a =
[[  0  -1 -12   5  16  -9   1 -24  -6   0]
 [ -9   5  -3   9 -14 -18 -22   2   7  -8]
 [-25 -22   1  -8 -12  20 -22 -20  -5 -31]
 [-13  11  -1  17 -17 -22 -26   7  16 -12]
 [-15   6   3  -3 -23  -1   7 -12  -9 -14]
 [ -2 -18 -10  -7   7 -17   5   9 -20   4]
 [ 22  -3 -12 -28   5 -16   1   7 -12 -21]
 [-12   9   4 -29   6  -1 -16   1 -16  27]
 [-24   8   5   0 -29   4   8 -13  -8 -22]
 [-10  10   2 -25   4   1 -15  -2 -12  20]
 [  7  -8 -12   7  18 -11   6 -25  -6   7]
 [-10   5   1   9  -9 -18 -19   4  11 -10]]
The smallest entry in the last row?
Answer: -19
The entry in the top-left corner -> 0
The top entry of the column that holds the largest entry is 0
The maximum is 27
The bottom-right entry -> -10
The minimum: -31
The bottom-left entry -> -10
The second largest entry?
Answer: 22
The 2nd entry from the end, reading row by row: 11
The first entry in the row that holds the smallest entry?
Answer: -25
The entry directly above the largest entry?
Answer: -21
The smallest entry in the first row is -24
The first entry in the row that holds the largest entry?
Answer: -12
The entry directly above 10 is 8
The entry directly below -31?
Answer: -12
The entry just left of the largest entry is -16
The entry directly below 17?
Answer: -3

Questions about the array below. Counting starts at 0.
1) Find the bottom-right entry.
2) Find the entry at row 0, column 0.
3) Find the entry at row 1, column 0.
4) Find the entry directly below 3.
5) Find the top entry of the column that holds the smallest entry.
6) Find the entry in row 2 and column 0.
7) Find the entry at row 0, column 1.
8) Find the entry in row 1 and column 1.
[[-34  34   0  18  20   3   9]
 [-11 -23  -3 -31  11 -14  17]
 [ 32 -11 -19  -3  -6 -11 -14]
 [ 12 -24  37  14  -6  -5  -8]
 [  9  -6  -6   8 -17 -17  22]
 [ -7  -1 -19  -3  14 -21  18]
 [-18 -39  23  15   9   4  21]
 [ 33  17  -3   7 -55  13  11]
 [  0 -28   4  -5 -11  33 -29]]
1) -29
2) -34
3) -11
4) -14
5) 20
6) 32
7) 34
8) -23

grid =
372  764  802  565  976  281  746  917  579  639  883  164  657
662  658  657  628  625  672  647  643  653  650  641  654  660
527  891  755  607  668  430  833  756  727  659  389  894  691
658  660  664  651  660  655  659  653  664  650  652  652  655
643  652  645  634  621  647  646  650  627  643  637  633  665
685  645  655  614  646  629  645  643  785  885  645  708  626
653  677  672  626  650  657  662  657  670  643  641  655  659
644  647  637  629  631  662  636  645  623  654  646  648  661
What is the smallest entry in the first row? 164
The entry just right of the largest entry is 281
The entry just left of the smallest entry: 883
The largest entry in the first row: 976
The bottom entry of the column that holds the largest entry -> 631
What is the 1st entry on the diagonal from the top-right corner? 657
What is the 3rd smallest entry? 372
What is the third entry, reading row by row? 802
What is the entry directly below 685? 653
What is the 2nd-last entry, reading row by row? 648
The entry directly above 685 -> 643
What is the entry directly below the largest entry? 625
The bottom-right entry: 661
The entry just left of 621: 634
The entry directly below the smallest entry -> 654
The entry directly above 527: 662
The fifth entry from the end, reading row by row: 623
What is the entry just right of 634? 621
What is the bottom-left entry? 644
The entry just left of the largest entry is 565
What is the largest entry in the last row? 662
What is the 2nd entry on the main diagonal? 658
What is the 3rd entry on the main diagonal? 755
The entry directly below 634 is 614
The third-last entry, reading row by row is 646
The entry directly below 885 -> 643
What is the smallest entry in the last column? 626

[[56 66 31 42 59 66]
 [39 59 52 64 60 62]
 [66 46 92 74 54 45]
 [58 60 44 37 52 58]
 [60 53 37 60 54 30]
 [43 45 50 72 70 65]
 [58 52 13 51 44 78]
 [64 59 52 65 63 12]]
The maximum is 92
Read off the entry in the bottom-left corner.
A: 64
Read off the top-left entry.
A: 56
Read off the entry just left of the largest entry.
A: 46
Read off the second entry, reading row by row.
A: 66
The entry directly above the largest entry: 52
The last entry in the row that holds the largest entry is 45
The entry directly below 43 is 58
The last entry, reading row by row is 12
The largest entry in the first column is 66
Read off the entry just right of 51.
A: 44
The entry directly below 53 -> 45
The second entry from the end, reading row by row is 63
Read off the entry just left of 51.
A: 13
The second entry on the diagonal from the top-right corner is 60
The entry just right of 50 -> 72
Read off the entry in the top-right corner.
A: 66
Read off the top entry of the column that holds the largest entry.
A: 31

B =
  -5.892     3.591   -19.059    24.260  -126.825    38.592   -67.899   -94.640   -13.166   -88.501
 -52.180   -28.808  -180.657   -59.821    -8.691  -117.205   -64.219  -169.410   -77.401   219.927
 140.275    10.535    35.986    19.503    27.560   -53.494   -49.031   -30.390    -9.017    55.847
 -87.391   -61.701     8.176  -132.574    27.011   -98.855   -33.366   -82.059   -36.346     3.648
 233.844    44.208    80.729  -144.359   -45.644    26.827     7.470   108.957   -90.191  -127.346
 233.844   154.405    25.193   -65.326   -49.276    37.833    11.664   108.957   -76.913   -74.514
 -29.682   -98.652   138.681  -144.359   -44.796  -202.280    11.664    14.713   110.068    -8.592
  28.402   154.405  -101.845    77.612    27.560  -198.945     5.699  -110.420   -41.213   -28.742
-147.432   -34.072    33.146    51.664   -87.226  -202.280  -117.935  -215.758    95.237   230.135
-213.106  -161.389   -94.968  -105.518  -118.952    44.753  -114.273   -28.066  -170.075    55.109
-213.106  -161.389  -235.634    52.066   -98.396   -72.124   -84.452  -215.758  -221.619    94.449
  73.192  -108.542  -235.634    23.748    15.668   -11.554     1.384   -29.927   -82.551   230.135
 -81.883   -15.876    98.494   -78.508   -74.702  -118.380  -146.249  -119.598    34.292   -92.495
-193.739     8.944   -15.660    77.612  -126.825    44.753  -146.249  -185.121  -221.619  -118.193
 -28.111  -128.652   138.681    65.005   -22.739    -5.133   -93.525    -1.620   110.068  -127.346
Read off the entry just right of 34.292.
Answer: -92.495
The top-right entry: -88.501
Read off the entry in the bottom-right corner.
Answer: -127.346
Read off the largest entry in the first row.
Answer: 38.592
Read off the entry in the top-left corner.
Answer: -5.892
The third entry on the diagonal from the top-right corner is -30.390
The bottom-left entry -> -28.111
Read off the third entry, reading row by row.
Answer: -19.059
Read off the largest entry in the last row.
Answer: 138.681
Read off the smallest entry in the last row.
Answer: -128.652
Read off the entry just right of -65.326.
Answer: -49.276
The 2nd entry in reading order is 3.591
Read off the 5th entry in reading order.
Answer: -126.825
Read off the entry just left of -76.913.
Answer: 108.957
The entry just left of 219.927: -77.401
Read off the entry just left of 8.944.
Answer: -193.739
Read off the entry just right of -76.913.
Answer: -74.514
Read off the entry just right of -5.133.
Answer: -93.525
Read off the fourth entry, reading row by row.
Answer: 24.260
Read off the second entry from the end, reading row by row.
Answer: 110.068
Read off the entry just left of 51.664.
Answer: 33.146
The entry just left of -28.066 is -114.273
Read off the entry just left of -29.927.
Answer: 1.384
Read off the entry directly below -59.821.
Answer: 19.503
Read off the entry directly above 1.384.
Answer: -84.452
